These are the activations of a small neural network, seen along a few directions. Each row is one input.
In each table, some parts of the input vary, and every possible input appears once, in random order.
A made-up example of a description, with smaller parts first: ring(8) and (point or (values(2) and line(4)) or ring(11)).
Shared parts are said once, and a part with two or three values counts as separate values.

Other details of the inputs shift rows strongly along two fixed directions, in all tables alike. That doesn't count.

Rows:
row 1: [ -9   1  -3  -2   5 -26  -9  12  -5  28   9]
row 2: [  6  -1   2   0 -17  13  15   4   9 -11   8]
row 3: [-2 -1  3 13 -5 10 21  5 16 -4  9]
row 4: [  0 -18  -2 -21  36  18  10   7  22 -14 -24]
row 5: [ 17 -12   5 -18  13  10  -8  -1   6  -1  -5]
row 6: [  5   0   6   8 -10  15   8  -7   1 -18   3]
row 7: [ -2  15  12  22 -34   9  11 -15  -6 -18   3]
row 8: [  6   2  -2  -6 -20  13   7  -4   2 -13  -1]
row 9: [  7  -2  -7  10   7  13   5 -12   3 -18  -3]
row 10: [  5 -23  -5 -15  31  34  19   6  26 -24 -14]
row 11: [ -8   7 -17  -6   6 -28 -11  -3 -16  14  -7]
row 12: [ -3 -14  -8 -16  31 -14 -23   6 -15  14  -6]
row 13: [ 13 -18   4  -1  17  34  15  -2  16 -25  -3]
row 14: [-10  17   8  22 -34  14  13  -2  10  -8   8]
row 15: [ 17  -4  11   5 -15  17  10  -2   6 -11  12]
row 16: [ -4  11 -14  -9   7 -29  -8  -4 -15  15  -9]
row 17: [ 8 -1  7 14 -4 -2  1  3  4 10 17]
row 18: [-14   6 -16  -4   8 -25 -14   0 -17  12  -6]
row 19: [  6   9  -7  -6   9 -29 -15  -8 -19  15  -5]
row 20: [ 3 -3 12 -1 13  9 -5  4 14  9 -2]
row 21: [-12  -6   0 -20  25 -10  -4   5   2   8 -22]
row 22: [  6  16   7  11 -41 -10 -10  -4 -18   8  19]
row 23: [  4   1   1  -8 -12   3   1   4   4   1   2]
row 24: [ -5 -14 -12 -12  21   9   1   7   4  -7 -10]
row 25: [-7  2  6 12 -8 12 17  5 16 -7  5]
row 26: [-14  16 -13  17 -25 -17  -2  -3 -20   2   9]
row 27: [ 20 -15   4 -18  12  23   2  -5  11 -13  -8]
row 28: [  0   2   8  13  -2 -10  -3   4  -2  16  15]
row 29: [ -9   2   4  -7   5 -22 -20   1 -17  14  -6]
row 30: [ -2  18   0   9 -47  -2   1  -7 -12  -6  12]
row 31: [ -5  -9   8 -10  31 -18 -19  12   1  27  -1]
row 32: [-11  14   8  23 -31  11  14  -1  10  -9  10]
row 33: [-8  1 -3 -4 -4  1  4  1 -2 -6 -3]
row 34: [  5   8  -8   7  -4 -14  -6 -11 -14   2   0]
row 35: [  7 -11  -6  -2  27   6  -1  -1   3  -4  -7]
row 36: [ -9   4  10   1   8 -18 -20   6  -6  26   4]
Each input here is: values(2) and (line(4) or line(5) or line(9)).
Changing only the values(2) part turns row 24 into row 12. The same change can be made to row 23. Which row results? -> row 22
Change only the line(9) part in row 33. List by row number the other rows that result. -> row 4, row 10, row 11, row 16, row 18, row 21, row 24, row 26
Start at row 14 and move only the line(5) part, one step at a time. The first step leads to row 32. Which rows follow, in order? -> row 25, row 3, row 1

Rows:
row 37: [ -7  13 -17   5 -12 -27 -11 -10 -29   3  -1]
row 38: [  1  16  14  33 -37  12  12 -12   5 -11  15]
row 39: [-10  20   4  11 -12 -29 -10  -4 -14  20   1]
row 40: [  2  15  14  35 -35  14  13  -6   4 -10  21]
row 41: [ -3  15  14  21 -46  15  14  -5   7 -11  14]
row 42: [  9 -13 -18 -22  39 -13 -11  -1  -7   9 -11]
row 43: [  5 -13 -19 -34  31 -13 -11   6  -5  11 -14]
row 44: [ 17 -13  -6 -12   4  27  15  -3  15 -22  -7]
row 45: [ -1  13   9  38 -35  13  15  -1   7  -8  26]
row 46: [ -4 -11  10 -23  28  -9 -14  19   9  26  -5]
row 47: [-16  -4 -11  11  24  21  24  -5  15 -30 -21]
row 48: [  1 -12   1  16  18  21  26   8  30 -10   7]
row 49: [-16  10   6   5 -21 -23 -14  15 -11  29  18]
row 50: [ 21 -11  -7   0  13  24  13  -9  12 -23  -5]
row 51: [-12  13 -17  -6 -19 -27 -12  -3 -27   5  -3]
row 52: [ -3 -14   2   5   9  24  28  15  32  -9   5]
row 53: [  2 -12   0 -33  27  -7 -18   5  -3   9 -15]
row 54: [ -2  12   1   5 -14 -21 -19  -9 -26   8   5]
row 55: [-20  -5 -11   0  16  25  25   0  19 -30 -24]
row 56: [ 19 -16   5 -18  30  -5 -19   1  -6  14  -3]
row 57: [  1   9   7   6 -16 -19 -24  -9 -26  12   8]
row 58: [-15  20   3  -1 -20 -29 -10   2 -12  22   0]
row 59: [ 16 -13  11 -10   2  32   7  -3  15 -22  -5]
row 60: [ 15 -18   6 -31  23  -5 -20   8  -5  17  -5]
Describe the family of inputs behind these rows. -> values(2) and (point or line(5) or line(6))
Changing only the values(2) part turns row 52 into row 48. The same change can be made to row 55. Which row results? -> row 47
Change only the line(5) part in row 40. List by row number the other rows that result. -> row 38, row 39, row 45, row 48

Rows:
row 61: [ -5  -5  -2 -18  25 -11 -12   4   4  14 -15]
row 62: [  0 -17   0 -17  35  11   2   9  18   0 -16]
row 63: [-11  20   5  21 -27 -18   0  -3 -11  10  12]
row 64: [-17  12   3   6  -4 -26 -16   5 -18  23   8]
row 65: [ -6  -3  -7 -11  12  -6  -6   4  -6   4  -7]
row 66: [  0  -3   4   5   3  21  12  -3  15 -16  -4]
row 67: [ 7 -3  8 -4  7  3 -3  6  8  5  1]
row 68: [ -7   4  -6   2  -1  -9  -6  -1 -11   2  -1]
row 69: [ -1  11   4  19 -24  12  16  -8   7 -14   3]
row 70: [  0   1  -2   3  -2 -10  -7  -3 -11   3   3]
row 71: [-12   8   7   5  -6 -27 -18   3 -18  24  11]
row 72: [ 0  0  7  3 -4  3 -1 -2  0 -1  1]
row 73: [ -7  -9   1 -15  31  -9 -11  14   5  15 -10]
row 74: [  2 -17  -9 -16  44  -1  -7   6   6   5 -15]
row 75: [ 11  -4   8  -1  -2  24   8  -6  16 -14  -2]
row 76: [  2  -3  -3   3   0  19  14  -3   9 -21  -4]
row 77: [  0   0   7   4 -10  10   2  -6   4  -9   0]
row 78: [13 -5  0 -2  6  8  1 -3  3 -5  0]
row 79: [ -6  11  -6   5 -18 -12   1  -6 -12   0   3]
row 80: [  4 -13  -4 -15  26   1  -5   1   2   1  -9]
row 81: [  5   5  -4  12  -7  10  14  -8   6 -16   0]
row 82: [  8 -16   8 -20  42  -2 -10   8  12  16  -7]
row 83: [ -1  14  -2   7 -27 -23 -15  -6 -25  13  12]
row 84: [ 13   2   2   4 -16  21  13  -7   6 -19   4]
row 85: [ -9   4  -1   7 -19 -15  -5   7 -10  16  17]
row 86: [  0  -8  -7 -21  22  -3   0   3   5   2 -14]
row 87: [  8  -6   1   1  -2  19  12  -4   8 -20  -1]
row 88: [ -4   4   3   9 -11  16   8  -5   7 -16  -2]
row 89: [-11  18  -7  10 -24 -29 -10  -6 -25  12   6]
row 90: [ 8  2 -2  3  0 -7 -8 -4 -9  6  5]
row 91: [  1   3  -4  13  -6  13  11  -6   3 -18   2]
row 92: [  0  -6  -3 -13  10  -5  -8   2  -7   5  -6]
row 93: [  2   0   0  -1 -12   9   7  -3  -1 -12   0]
row 94: [ -2 -12   5 -17  29 -10 -12  12   3  16  -7]
row 95: [ -5   5  -2  -2 -12 -25 -15   9 -14  29  16]
row 96: [ -2  -2  -8 -13  12  -9  -4   2  -3   6 -10]
row 97: [ 0 -6 -4 -1  6  5 11  8 16  2  2]
row 98: [-2  5  4  9 -7  4 11  1 10 -5  1]
row 99: [-4 -8 -4  0  7  8  8 10 13  0  4]
row 100: [ 12   2   2   1 -18  20  13  -5   6 -20   3]
row 101: [  1  -3  -8  -3  18 -10  -5  -1  -2   7  -7]
row 102: [  3  -3   3   4  -2  18  17   0  17 -12  -6]
row 103: [  2  11  -1   2 -21 -14 -10  -3 -17   5   9]
row 104: [-3 -2 -6 -8  4  3  2  2 -1 -6 -7]
row 105: [ -2  10   6   0 -15 -17 -15   2 -14  18   8]
row 106: [  3  -1   7   9 -13  17  11  -1   8 -11   3]
row 107: [  6  -2  -1  11  -4   7   5  -7  -2 -10   5]
row 108: [  9   8  10  16 -26  16  10  -7   4 -13   9]
Describe the family of inputs behind these rows. -> line(4) and (point or line(5) or line(6))
Changing only the line(4) part turns row 99 into row 95. The same change can be made to row 66. Which row results? -> row 108
Changing only the line(4) part turns row 105 into row 106. The same change can be made to row 90. Which row results? -> row 107
Start at row 81 and move only the line(4) part, one step at a time. The first step leads to row 91. Which rows follow, in order? -> row 70, row 78

Rows:
row 109: [-11  -5  -7 -34  32 -17 -10  15  12  25 -24]
row 110: [ -8 -24  -6   1   2  48  25  18  30 -30   7]
row 111: [ 12 -20 -26 -34  40 -10 -10   2 -12   1 -15]
row 112: [ 17 -11  20  14  22  41  21   3  44 -16   0]
row 113: [-11  -7 -13  -6  50 -10  -4   0   7   9 -22]
row 114: [-27   9   4  33 -42  15   2   6 -12 -15  22]
row 115: [ 19  17   9  31 -62  11  14  -9  -1  -5  35]
row 116: [  1   9 -14   9 -13 -16 -13 -17 -38  -7   2]
row 117: [  7  15 -17  22 -35   6  21 -16  -5 -24  11]
row 118: [-10  20   7  -4 -21 -30 -30  -9 -28  19  -4]
row 119: [-22  16   2  -2 -30 -26  -3   6 -14  14   2]
row 120: [  3  -3  -5 -39  20 -20 -22   7  -2  22 -18]
row 121: [ 17  -9  -7  10  21  35  24 -17  21 -38 -13]
row 122: [ -5  15   4  -8 -29 -23 -32 -14 -41   7  -2]
row 123: [  6 -13   4 -19  36  -6  -3  19  23  29   1]
row 124: [ 31 -14  20   9  13  40  14  -7  32 -17   6]
row 125: [ 14 -16  -8 -45  23   2 -12   4  -2  -1 -20]
row 126: [-14  -2   6 -23  36 -14 -18   7   6  22 -27]
row 127: [-19  14  20  17 -12 -41 -24   9 -24  38  21]
row 128: [  2 -14 -13   7  15  30  42   1  30 -34  -9]
row 129: [ 14   4   2  -6 -23 -26 -24   3 -29  26  24]
row 130: [ -5 -11  -2  14  25  22  25  -5  17 -28 -14]
row 131: [ 25   8  18  32 -47  25   4 -18 -10 -22  27]
row 132: [-17  22  16  29 -46  13  20 -12  -1 -23   4]
row 133: [  2 -18   8 -19  34  -9   1  22  17  25   3]
row 134: [-21  20 -23  11 -12 -41  -7   4 -21  22   4]
Describe the family of inputs behind these rows. -> values(2) and (point or (values(3) and line(4)))
Change only the line(4) part in row 118. List by row number the other rows that result. -> row 122, row 126, row 132
Change only the values(2) part in row 123. List by row number the other rows that result. -> row 112
